Each row below holds a small network's activations on one input, seen along a few directions.
Each table varies a few parts of the input and shows all the possible inputs, shuffled.
Descriptions start from the smaller parts, as in this example, which fits no table here: one of 2 separate values, together with either a single point or one of 11 places along a line or (one of 4 places along a line, together with one of 8 places around a ring).
Shared parts are said once, and a part with two or three values counts as separate values.
In the rows, 128 means zero.

Other details of the inputs shift rows strongly along three fixed directions, in all tables alike. That doesn't count.

Table:
r1: [138 100 133 101 171  97 139 147 134  80 135]
r2: [146  99 123  98 166  96 114 156 146  98 138]
r3: [152 116 168 164 102 111 168  82 199 126 210]
r4: [152 134 162 102 131 101 186  61 146 153 103]
r5: [132  97 108 139 168 129  91 170 146  91 138]
r6: [127 109 130  91 162  85 128 149 140  94 141]
r7: [144 112 159  25 165  67 208  81  90 107 134]
r8: [152  97 146 209 111 160 100 124 161 156 184]
r9: [153 119 170 155 123 107 155  73 196 137 196]
r10: [139  99 114 164 152 142  84 158 167 113 156]
r11: [120 110  81 160 126 180  72 211 132 131 164]
r12: [105 143 100 109 123 148 132 133 103 143  31]
r13: [128 157 123 155  86 166 144  97 141 196  64]
r14: [136 158 150 178  68 167 180  75 160 203 100]
r15: [156 108 127 190 105 147 119 117 197 150 187]
r16: [132  93 125 156 161 107 107 136 171  83 193]
r17: [146 148 164 123  94 109 183  41 168 164 128]
r18: [140 103 121 118 135 104 107 159 175  95 181]
r19: [156 123 151  49 160  70 189  85  81  93 133]
r20: [132 120 159  38 146  53 197  79 128  74 121]
r21: [125 133 127  27 144  61 169 109  71  59 108]
r22: [107 163 107 131  88 184 141 133  80 194  59]
r23: [148  92 173 124 137 106 134  76 150 110 196]
r24: [143 128 153  32 161  48 196  69  82  98 147]
r25: [ 99 186 107 143 104 179  97 161  60 163  56]
r26: [128 111 117 118 156  97 104 147 149 114 141]
r27: [111 166 119 133 117 133 136 116  68 148  79]
r28: [114 126 133  36 162  79 167 114  73 114 112]
r29: [125 127 128  91 153  91 132 114 131 126 101]
r30: [118 127 131   6 150  72 173 122  88  92 116]
r31: [109 139 128  64 153 102 130 155 113 112  72]
r32: [126 156 115 115 103 142 153 114  73 139  76]
r33: [106 116  96 131 151 158  56 220 111 101 162]
r34: [ 92 159  94 128 127 148  92 183 103 168  36]
r35: [135 123  93 195 132 174  60 201 112 114 156]
r36: [153 123 174  81 139  81 208  69 145 127 124]
r37: [103 184 114 122 109 165 115 149  63 166  64]
r38: [113 118 135  61 151  96 128 106  72 126  70]
r39: [ 87 173 117 117 114 170 123 156  81 175  62]
r40: [130 124 153 194 118 149 120 135 184 133 183]
r41: [131 160 147 205  64 179 183  48 160 203  98]
r42: [143 120 161 209 116 127 154  76 191 148 202]
r43: [116 146 137 140 124 124 147  77 138 167  89]
r44: [123 115 130  29 182  72 166 125  91  71  61]
r45: [145  82 139 100 137 102 101 119 141  85 189]
r46: [132  87 109 166 120 145  44 188 150  98 190]
r47: [117 169 164 197  85 167 168  58 157 187 104]
r48: [108 160 110 183  87 189 128 139 124 181  55]
r49: [142 107 126 159 139 149 120 153 148 137 198]
r50: [155 107 161 173 129 125 157 109 183 132 186]
r51: [141 101 150 150 150  93 152  74 179 112 191]
r52: [140 125 104 149 118 140  80 170 123  95 195]
r53: [124 149 130 110 125 132 150 130 118 166  55]
r54: [127  97 119 114 164 106 113 160 135 101 207]
r55: [145 111 140 177 106 143 149 118 180 138 171]
r56: [117  92  78 145 133 177  28 214 107 114 114]
r57: [110 115 112 149 155 142  77 172 150  96 136]
r58: [112 138 126  65 157 104 118 144 114 109  68]
r59: [144 168 155 214  75 168 180  55 124 196 126]
r60: [115 134  95 183 130 149  79 172 105 117 145]
r61: [ 93 166  97 159  97 177  93 151 119 164  43]
r62: [168 116 140 158 106 133 157  88 150 136 221]
r63: [110 173 114 101  98 134 137 124  64 132  64]
r64: [113 101 105 122 171 109  81 206 136  81 142]
r65: [151 140 143 110 130 119 168  95  98 144 138]
r66: [126  90 127 119 152 103  94 145 118 105 149]
r67: [127 166 111 133  92 163 143 119  75 166  76]
r68: [ 88 172  87 129  92 188  86 188  74 173  58]
r69: [110 151  97 134 102 167 114 167 119 172  45]
r70: [127  92 143  84 158  94 106 144 116  79 148]
r71: [130 127  89 142 122 151  60 199 117 103 180]
r72: [127 120 102 102 163 105  92 171  83  84 152]
r73: [123 151 162 141 114 130 165  57 155 163 107]
r74: [115 108 100  97 152 111  89 179 135  60 131]
r75: [121 140 161 127 130 116 165  94 141 126 118]
r76: [111 164 128 112  96 139 140 133 122 155  62]
r77: [146 157 153 169  72 144 206  33 122 172 131]
r78: [ 91 177 120 133 109 170 108 170 105 169  29]
r79: [124 110  97  81 153 100  80 189 138  80 125]
r80: [143 137 144 217 102 159 113 113 151 131 213]
r81: [157  86 143 189  99 148 118 104 171 140 204]
r82: [155 104 177  91 135  97 180  45 118 140 131]
r83: [124 115 118 105 162 102 104 164 103  53 165]
r84: [149 103 125 200 110 158 114 107 199 142 189]
r85: [108 116  77 131 144 147  38 211 141  92 115]
Each input here is: one of 5 places around a ring, together with either one of 2 separate values or one of 6 places along a line or one of 9 places around a ring.
- Changing only the place on the ring of 5 turns r40 into r50. The same change can be made to r9. Which row results? => r2
- Changing only the place on the ring of 5 turns r57 into r12. The same change can be made to r73. Which row results? => r84
- Changing only the place on the ring of 5 turns r18 into r31. The same change can be made to r21. Which row results? => r83
- Change only the place on the ring of 5 in r35. List by row number the other rows that result. => r27, r32, r63, r80
- Change only the choice among 2 separate values in r23. List by row number the other rows that result. => r70
- Change only the place on the line of 6 in r72. List by row number the other rows that result. => r24, r27, r28, r54, r60

Table:
r86: [156  67 118  73 145 105 124 166 154  68 161]
r87: [124 144 117 170  74 171 151 101 160 192 100]
r88: [135 115 115 113 113 158 126 152 119 142  51]
r89: [124 154 114 208  96 171 112 147 184 150 168]
r90: [113 146  65 147 119 161  68 217 138 128 110]
r91: [ 93 164 131  60 134 108 169 135 103  98  55]
r92: [133 144 153 223 137 151 103 114 161 183 118]
r93: [112 190 108 141  80 144 143 139  48 191  60]
r94: [122 185 136 232  61 172 140 113 105 202 144]
r95: [139 146 123  62 145  89 142 144 143 108 150]
r96: [169 113 137 128 114  95 127  56 130  93 195]
r97: [151  97 117 169 135 115 118 143 200  76 210]
r98: [139 115 158 168 126 103 139 136 130  80 245]
r99: [118  80  92 114 204 123  24 234 123 100 113]
r100: [133 139 102 231  92 184  36 141 132 122 173]
r101: [139 150 153 158 138 132 190  53 105 152 166]
r102: [137 118 100  78 152  93 141 141 120  93  65]
r103: [ 97 163 123 156 144 172 133 135  63 138  94]
r104: [101 165 105 131 121 184 146 117  49 201  60]
r105: [157 125 171 131  80 122 188  83 101 169 177]
r106: [100 144 121  79 136 111 152 145 108  84  46]
r107: [113  85 109  86 178  73  93 148 141  84 134]
r108: [161  66 119 160 162 159  93 166 128 102 251]
r109: [148 110 157 161 119 116 108  78 142  62 218]
r110: [108 146 103  56 139 129 108 186 119 131 108]
r111: [152 143 141 151 133 129 188  54 106 163 168]
r112: [124 136 157  72 157  89 147 143 155  68 179]
r113: [126 187 144 181  89 165 140 113 173 184 152]
r114: [145  83 114  73 145 117 113 187 154  78 178]
r115: [107 156 123  72 104 112 165 126  43 163  76]
r116: [159 104 147 145 140  92 168  83 184  90 166]
r117: [143 123 175 132 127  98 202  57 166 100 125]
r118: [154 144 176 101  90 136 185  83 163 176 162]
r119: [137 118 125  60 113 128 106 116  56 106  79]
r120: [110  96 122 194 105 184  62 159 164 176 134]
r121: [ 75 133 100 144 146 136  68 170 120 135  62]
r122: [140 137 120  74 121  86 187  91 130 120  79]
r123: [145  92 127  74 148  90 165 105 147  98 118]
r124: [118 147 113 101  93 145 111  89  70 147  71]
r125: [ 99 145 143 163 163 146  85 164 112 141  49]
r126: [129 111 123  52 139  90 162 125 147 102 151]
r127: [129  95  87 126 205 111  25 234 122  91 106]
r128: [114 107 161 127 119 105 165  43 166 175 140]
r129: [ 86 129 174  79 149  76 179  61 120 115  71]
r130: [144 104 139 203 132 182  61 168 154 183 124]
- What is each input in this table made of? => one of 5 places along a line, together with either one of 3 separate values or one of 6 places along a line
- Changing only the place on the line of 5 turns r130 into r92. The same change can be made to r114. Which row results? => r89
- Changing only the place on the line of 5 turns r102 into r88. The same change can be made to r107. Which row results? => r120
- A walk changes only the place on the line of 5. It starts at r106 and steps to r97. List the rest of the walk in order. => r122, r87, r86
- Change only the choice among 3 separate values in r119. List by row number the other rows that result. => r105, r108
- Which other rows agree with r99 in the place on the line of 5? List them by row number. => r87, r104, r110, r115, r123, r124, r126, r128

Table:
r131: [137 105 157 130 124  99 157  52 149 119 158]
r132: [123 133 107 176 134 164 106 163 119 166  90]
r133: [117 162 130 109  85 135 181  81 130 178  72]
r134: [141 105  95 142 135 156  76 178 124 125 112]
r135: [151 141 163 152 123 118 178  51 147 180 137]
r136: [154  98 161 131 118 129 147 103 173 132 178]
r137: [ 99 137 102  80 165 105 113 192  92  75  59]
r138: [149 108 133 187 132 141 119 145 138 107 251]
r139: [135 128 168 127 118  99 174  33 136 143 130]
r140: [117 113 136  12 169  70 139 146  94  93  81]
r141: [123 120 136  27 192  44 147 139 111  36 118]
r142: [104 144  73 155 112 173  62 211 135 142 101]
r143: [151 109 156  32 155  52 187  88 128  46 127]
r144: [111 131 100 185 110 192  65 162 118 144  82]
r145: [161  93 114 161 125 148  87 164 134  80 248]
r146: [104 170 112 147 102 165 151 139 125 181  63]
r147: [130 120 147 186 139 134 114  95 161 131 178]
r148: [124 112  98  54 170  92 101 172  84  98  71]
r149: [ 96 158 124 177 109 192 108 171 120 198  64]
r150: [133 111 104 126 125 131  92 164  98  95 188]
r151: [112 186 142 129  94 141 188  74 134 196  77]
r152: [113 127  83  45 144 124 111 192 100  89  62]
r153: [140  76 133 131 142 119  91 164 174 100 204]
r154: [148 102 131 185 117 125 102 134 191  92 215]
r155: [130 161 144 133 114 131 158  93  89 150 154]
r156: [147 155 164 128  88 116 193  41 102 164 164]
r157: [140 108 121 166 135 116  88 158 176  79 196]
r158: [ 94 152 122 162 127 162 120 129  98 162  51]
r159: [106 152 135 150 124 159 107 149 132 177 100]
r160: [148 125 150 115 111 109 178  56 129 166 110]
- What is each input in this table made of? => one of 5 places along a line, together with either a single point or one of 5 places around a ring
- Changing only the place on the line of 5 turns r141 into r137. The same change can be made to r151. Which row results? => r146
- Which other rows agree with r136 in the place on the line of 5? List them by row number. => r134, r143, r144, r145, r152
- Which other rows agree with r153 in the place on the line of 5? List them by row number. => r131, r133, r150, r154, r160

Table:
r161: [127 136 152  75 134  79 153  90 120 137 115]
r162: [111 174 144 101  91 116 186  79 131 163  75]
r163: [105 152  90 138 112 156 113 170 135 150  76]
r164: [125 106 115 125 137 143  83 191 164  85 183]
r165: [118 173 141 190  78 162 139  85 143 225  92]
r166: [106 115 128  54 154 110 123 126  85  98  91]
r167: [112 110 121  89 150  94 117 121 114  95 126]
r168: [136 124 160  85 140  86 141  96 134 119 154]
r169: [ 96 180 118 144  86 172 116 147 126 167  67]
r170: [151 102 159 178 120 142  99 120 184 141 234]
r171: [129 116 145  82 138 106 184  71 107 139  96]
r172: [161  88 110  77 172  93 108 153 132  58 145]
r173: [125 139 102  30 143  96 154 160  73  80 126]
r174: [146 118 166  88 115  93 190  62 116 117 114]
r175: [125 138 100 137 114 164 101 164  97 145  50]
r176: [139  92 115  76 177  77 107 159 136  89 154]
r177: [163 136 124 213  78 166 123 109 138 145 217]
r178: [138 125 100 133 129 139  88 180  98 127 184]
r179: [146 112 152 110 171  69 175  87 151  89 169]
r180: [131 103 100 128 139 141 105 192 159 104 154]
r181: [110 122 115 144 161 147  64 202 119  88 143]
r182: [137 164 129 223  92 177 133 119 119 169 186]
r183: [124 151 128 178  98 182 143  79 129 205  85]
r184: [118 135  94 132 172 148  82 197 109 109  88]
r185: [136 123 128  96 128 111 164  89  86 118 166]
r186: [159 105 125 157 129 137 132 132 202 118 210]
r187: [139  94  85 146 150 126  58 194 144  75 151]
r188: [ 98 162 110  70 121 111 158 134 112 130  46]
r189: [166  94 159 101 131  86 172  85 139  93 156]
r190: [142  98  99 120 168 130  63 198 141 113 153]
r191: [116 150 136 166 123 156 136 141 109 157  82]
r192: [132 124 168 135 139 109 173  91 132 121 151]
r193: [ 98 140  96 130 163 124  85 193 106  96  89]
r194: [144 129 161 224 118 127 134  87 192 134 226]
r195: [101 147  98 131 152 158  99 194  82 135  44]
r196: [100 140 115 140 120 155  91 136 108 138  95]
r197: [154  85 171  91 149  78 161  94 152 109 200]
r198: [113 136 131  82 133 103 177  67  99 147  62]
r199: [111 121 131 157 110 160 126 113 118 159 114]
r200: [114 113 119  82 139 119 130 173 128  94 122]
r201: [135 135 137  82 127  82 169  79 116 106  88]
r202: [139 151 173  94  96 115 189  39 111 145  88]
r203: [144 111 120 178 114 129  82 140 165 100 183]
r204: [136 136 150 168  98 154 138 111 137 195 119]
r205: [ 88 145  92 144 120 159  93 148 100 153  58]
r206: [128 158 148 173  70 170 177  97 153 197 102]
r207: [154 115 141 201 101 146  91 115 180 112 209]
r208: [117 166 151 198 110 159 124 109 141 157 133]
r209: [145  81 155  89 153  85 170  85 133  96 167]
r210: [113 130  96 114 139 153  82 197  95 157  62]
- What is each input in this table made of? => one of 5 separate values, together with either a single point or one of 9 places around a ring
- Changing only the choice among 5 separate values turns r178 into r185. The same change can be made to r168. Which row results? => r196
- Which other rows agree with r175 in the choice among 5 separate values? List them by row number. => r172, r174, r177, r187, r189, r201, r202, r203, r207
- Change only the place on the ring of 9 in r181. List by row number the other rows that result. => r179, r184, r191, r192, r193, r194, r195, r208
- Which other rows agree with r200 in the choice among 5 separate values? List them by row number. => r162, r163, r164, r169, r173, r180, r186, r188, r206
